Each row below holds a small network's activations on one record, seen along a few directions.
Each row is followed by the record's values for the fields VAFO, NUTID, DIPET, PIBI.
A field that a record lacks is left out.
The largest differences between rows may come from other fields.
In the rows, 500 means zero.
Random noise pushes rows far along 3 fixed directions. That doesn't count. These rows show it; they differ only by the noise:
760; 398; 598; 450; 232; 649; 579; 490; 702; 365; 448; 375; 341; 482; 501; 275; 511; 644; 480; 398; 524; 447
510; 482; 444; 437; 535; 506; 428; 578; 471; 481; 418; 547; 456; 452; 508; 579; 488; 322; 165; 560; 505; 516
569; 450; 494; 460; 432; 497; 514; 567; 572; 489; 464; 484; 449; 464; 520; 481; 511; 450; 289; 532; 452; 492
631; 440; 612; 494; 264; 411; 658; 596; 683; 648; 586; 385; 429; 460; 584; 359; 592; 643; 439; 501; 344; 431
469; 514; 599; 514; 368; 199; 660; 707; 573; 923; 680; 441; 503; 425; 660; 515; 656; 541; 294; 610; 230; 429

639; 520; 594; 504; 406; 480; 504; 513; 651; 543; 489; 526; 416; 449; 490; 416; 509; 490; 408; 462; 563; 405
VAFO=fomip, NUTID=kelog, DIPET=noliv, PIBI=dok
164; 415; 197; 544; 738; 159; 578; 592; 529; 568; 629; 582; 811; 485; 552; 738; 560; 424; 433; 863; 217; 764
VAFO=fomip, NUTID=kelog, DIPET=zapu, PIBI=dok
436; 465; 377; 360; 716; 517; 377; 525; 500; 474; 404; 556; 634; 556; 442; 487; 354; 142; 294; 525; 307; 397
VAFO=fomip, NUTID=mam, DIPET=zetu, PIBI=dok
523; 522; 566; 543; 486; 393; 513; 524; 492; 625; 675; 528; 420; 424; 588; 494; 515; 648; 562; 534; 557; 391
VAFO=nelu, DIPET=sal, PIBI=dok
670; 604; 619; 567; 494; 626; 413; 412; 504; 368; 410; 530; 479; 545; 422; 434; 376; 644; 805; 302; 690; 439
VAFO=nuz, DIPET=bogez, PIBI=nabe
609; 568; 668; 547; 322; 365; 568; 460; 593; 667; 532; 509; 457; 451; 482; 375; 559; 514; 521; 452; 443; 337
VAFO=dizut, DIPET=noliv, PIBI=dok
404; 476; 470; 479; 505; 449; 604; 509; 432; 521; 552; 434; 673; 660; 625; 526; 402; 524; 678; 472; 301; 614
VAFO=nelu, DIPET=zetu, PIBI=nabe
364; 683; 547; 560; 672; 263; 428; 701; 396; 857; 582; 570; 656; 496; 518; 722; 443; 363; 408; 589; 353; 351
VAFO=nuz, DIPET=bogez, PIBI=nabe
516; 610; 588; 481; 518; 393; 495; 617; 495; 779; 590; 570; 440; 416; 551; 631; 589; 444; 357; 635; 474; 407
VAFO=fomip, NUTID=kelog, DIPET=sal, PIBI=dok
372; 452; 423; 587; 570; 288; 590; 480; 689; 441; 571; 542; 696; 514; 539; 572; 572; 617; 664; 642; 350; 599
VAFO=fomip, NUTID=kelog, DIPET=noliv, PIBI=dok
290; 517; 324; 425; 626; 327; 510; 629; 311; 720; 555; 544; 546; 371; 617; 775; 660; 354; 248; 672; 375; 620
VAFO=fomip, NUTID=mam, DIPET=zapu, PIBI=nabe
584; 421; 416; 460; 500; 638; 433; 479; 639; 314; 395; 490; 394; 440; 452; 481; 502; 427; 452; 566; 540; 382
VAFO=fomip, NUTID=mam, DIPET=bogez, PIBI=dok
517; 449; 518; 587; 415; 482; 591; 527; 590; 598; 583; 481; 434; 390; 538; 481; 596; 660; 585; 510; 460; 491
VAFO=fomip, NUTID=mam, DIPET=sal, PIBI=gov
414; 427; 433; 738; 453; 313; 719; 473; 811; 497; 679; 507; 613; 426; 516; 504; 628; 822; 892; 630; 298; 586
VAFO=fomip, NUTID=mam, DIPET=sal, PIBI=gov
731; 654; 818; 421; 304; 612; 478; 546; 488; 735; 485; 451; 233; 407; 538; 420; 604; 488; 396; 305; 737; 306
VAFO=fomip, NUTID=kelog, DIPET=noliv, PIBI=nabe
379; 597; 468; 392; 632; 555; 248; 496; 321; 422; 437; 678; 521; 471; 453; 539; 305; 251; 429; 381; 616; 400
VAFO=nelu, DIPET=zetu, PIBI=nabe
544; 582; 631; 629; 402; 257; 623; 561; 732; 766; 647; 416; 628; 549; 478; 374; 506; 646; 696; 455; 288; 310
VAFO=nuz, DIPET=noliv, PIBI=nabe
283; 526; 468; 390; 468; 418; 567; 559; 306; 757; 541; 421; 420; 498; 681; 670; 821; 568; 295; 498; 485; 644
VAFO=fomip, NUTID=mam, DIPET=noliv, PIBI=nabe
585; 508; 437; 617; 594; 644; 433; 450; 539; 291; 414; 529; 561; 532; 332; 456; 336; 514; 667; 478; 576; 512
VAFO=nuz, DIPET=sal, PIBI=gov
425; 519; 426; 670; 618; 339; 482; 463; 697; 379; 458; 622; 586; 500; 346; 572; 378; 380; 623; 710; 441; 480
VAFO=dizut, DIPET=bogez, PIBI=dok
231; 286; 317; 559; 618; 218; 722; 561; 697; 609; 616; 463; 709; 612; 540; 545; 592; 629; 511; 777; 174; 627
VAFO=fomip, NUTID=kelog, DIPET=bogez, PIBI=nabe
593; 528; 639; 461; 415; 519; 491; 498; 478; 629; 507; 502; 385; 471; 560; 481; 647; 524; 494; 369; 542; 392
VAFO=fomip, NUTID=mam, DIPET=noliv, PIBI=nabe
540; 403; 514; 332; 287; 646; 595; 497; 443; 663; 522; 294; 206; 480; 625; 419; 793; 703; 368; 503; 581; 494
VAFO=fomip, NUTID=mam, DIPET=sal, PIBI=dok
555; 375; 434; 490; 451; 498; 555; 408; 696; 364; 536; 462; 561; 563; 470; 354; 483; 605; 602; 529; 362; 578
VAFO=fomip, NUTID=kelog, DIPET=zapu, PIBI=dok
338; 587; 324; 583; 830; 339; 376; 551; 600; 444; 427; 759; 616; 409; 414; 757; 391; 203; 279; 766; 500; 483
VAFO=fomip, NUTID=kelog, DIPET=bogez, PIBI=dok
491; 478; 554; 597; 463; 464; 551; 517; 599; 472; 528; 487; 559; 479; 514; 506; 521; 572; 592; 479; 461; 570
VAFO=fomip, NUTID=kelog, DIPET=noliv, PIBI=gov
518; 492; 466; 469; 463; 448; 518; 539; 556; 657; 581; 492; 466; 460; 506; 477; 609; 431; 404; 552; 424; 469
VAFO=fomip, NUTID=mam, DIPET=zapu, PIBI=dok
508; 429; 494; 520; 467; 506; 586; 512; 742; 484; 534; 394; 632; 510; 464; 348; 415; 483; 658; 460; 269; 425
VAFO=fomip, NUTID=mam, DIPET=zetu, PIBI=gov
455; 507; 445; 544; 624; 566; 451; 480; 367; 387; 435; 582; 513; 540; 540; 687; 429; 431; 591; 548; 679; 553
VAFO=nelu, DIPET=bogez, PIBI=nabe
625; 395; 499; 476; 488; 611; 501; 449; 619; 331; 408; 503; 498; 499; 446; 361; 449; 495; 464; 470; 621; 495
VAFO=fomip, NUTID=kelog, DIPET=noliv, PIBI=dok
556; 474; 439; 533; 540; 532; 506; 494; 671; 319; 623; 458; 579; 458; 366; 432; 396; 397; 504; 521; 408; 413
VAFO=nelu, DIPET=zapu, PIBI=gov
436; 571; 602; 498; 452; 416; 514; 619; 404; 808; 578; 461; 460; 387; 633; 611; 679; 477; 386; 479; 505; 442
VAFO=fomip, NUTID=mam, DIPET=noliv, PIBI=gov
350; 291; 427; 501; 443; 462; 687; 535; 605; 499; 546; 315; 622; 605; 539; 464; 620; 648; 538; 574; 347; 680
VAFO=fomip, NUTID=kelog, DIPET=noliv, PIBI=gov
489; 557; 451; 531; 677; 500; 430; 535; 312; 480; 464; 577; 481; 465; 466; 667; 498; 181; 309; 501; 646; 528
VAFO=nelu, DIPET=noliv, PIBI=gov
651; 560; 516; 367; 508; 745; 429; 423; 417; 374; 376; 431; 532; 600; 408; 352; 361; 506; 501; 309; 568; 475
VAFO=nuz, DIPET=zapu, PIBI=dok

Here are new rows. What are their fields?
494; 607; 700; 527; 335; 295; 636; 593; 359; 929; 676; 348; 546; 517; 710; 390; 687; 801; 685; 401; 430; 470
VAFO=nuz, DIPET=noliv, PIBI=dok
519; 550; 482; 620; 459; 378; 506; 570; 576; 569; 541; 467; 521; 462; 505; 485; 464; 621; 622; 551; 480; 453
VAFO=nuz, DIPET=bogez, PIBI=dok
489; 672; 520; 447; 660; 537; 403; 520; 290; 499; 373; 557; 612; 550; 476; 603; 413; 394; 401; 358; 517; 499
VAFO=nuz, DIPET=noliv, PIBI=nabe
507; 645; 549; 516; 587; 508; 367; 529; 286; 588; 433; 568; 485; 509; 529; 545; 433; 498; 474; 405; 627; 484
VAFO=nuz, DIPET=bogez, PIBI=dok
439; 729; 546; 463; 713; 656; 275; 503; 73; 486; 323; 598; 552; 551; 484; 652; 423; 308; 337; 286; 715; 605
VAFO=nuz, DIPET=noliv, PIBI=gov
476; 440; 601; 451; 321; 464; 623; 580; 484; 831; 600; 339; 291; 507; 629; 451; 777; 650; 469; 502; 474; 442
VAFO=fomip, NUTID=mam, DIPET=bogez, PIBI=nabe
608; 442; 561; 387; 413; 542; 544; 475; 641; 600; 512; 401; 485; 492; 524; 209; 453; 491; 483; 376; 389; 327
VAFO=fomip, NUTID=mam, DIPET=zetu, PIBI=dok
547; 474; 582; 349; 455; 614; 451; 496; 499; 485; 435; 390; 506; 560; 549; 376; 364; 446; 469; 348; 381; 463
VAFO=fomip, NUTID=kelog, DIPET=zetu, PIBI=nabe
533; 450; 437; 512; 531; 505; 505; 498; 688; 326; 444; 541; 580; 521; 425; 504; 465; 431; 457; 574; 465; 521
VAFO=fomip, NUTID=kelog, DIPET=noliv, PIBI=dok
281; 592; 412; 500; 760; 408; 388; 542; 281; 651; 524; 642; 616; 483; 509; 738; 519; 247; 276; 595; 487; 678
VAFO=fomip, NUTID=kelog, DIPET=zapu, PIBI=gov
337; 549; 470; 539; 672; 294; 537; 586; 407; 793; 628; 560; 514; 517; 570; 669; 513; 404; 325; 657; 430; 459
VAFO=nelu, DIPET=sal, PIBI=nabe
456; 453; 417; 487; 580; 401; 562; 520; 596; 547; 555; 540; 624; 509; 470; 489; 485; 449; 437; 609; 355; 568
VAFO=fomip, NUTID=kelog, DIPET=zapu, PIBI=dok
450; 522; 589; 486; 441; 264; 634; 677; 524; 863; 650; 434; 540; 426; 648; 524; 687; 507; 410; 654; 379; 442
VAFO=fomip, NUTID=kelog, DIPET=noliv, PIBI=dok
537; 469; 511; 584; 429; 384; 681; 518; 725; 515; 565; 371; 719; 604; 468; 300; 462; 716; 753; 476; 275; 455
VAFO=nuz, DIPET=noliv, PIBI=dok
412; 508; 410; 492; 733; 475; 348; 468; 325; 427; 384; 573; 681; 607; 441; 613; 380; 379; 496; 432; 530; 540
VAFO=nuz, DIPET=noliv, PIBI=nabe
618; 556; 795; 596; 170; 320; 679; 573; 577; 944; 652; 346; 408; 329; 584; 324; 631; 636; 533; 445; 414; 267
VAFO=dizut, DIPET=noliv, PIBI=gov
564; 561; 562; 493; 421; 482; 429; 506; 473; 645; 574; 522; 371; 451; 519; 498; 584; 466; 434; 501; 628; 555
VAFO=fomip, NUTID=kelog, DIPET=zapu, PIBI=dok
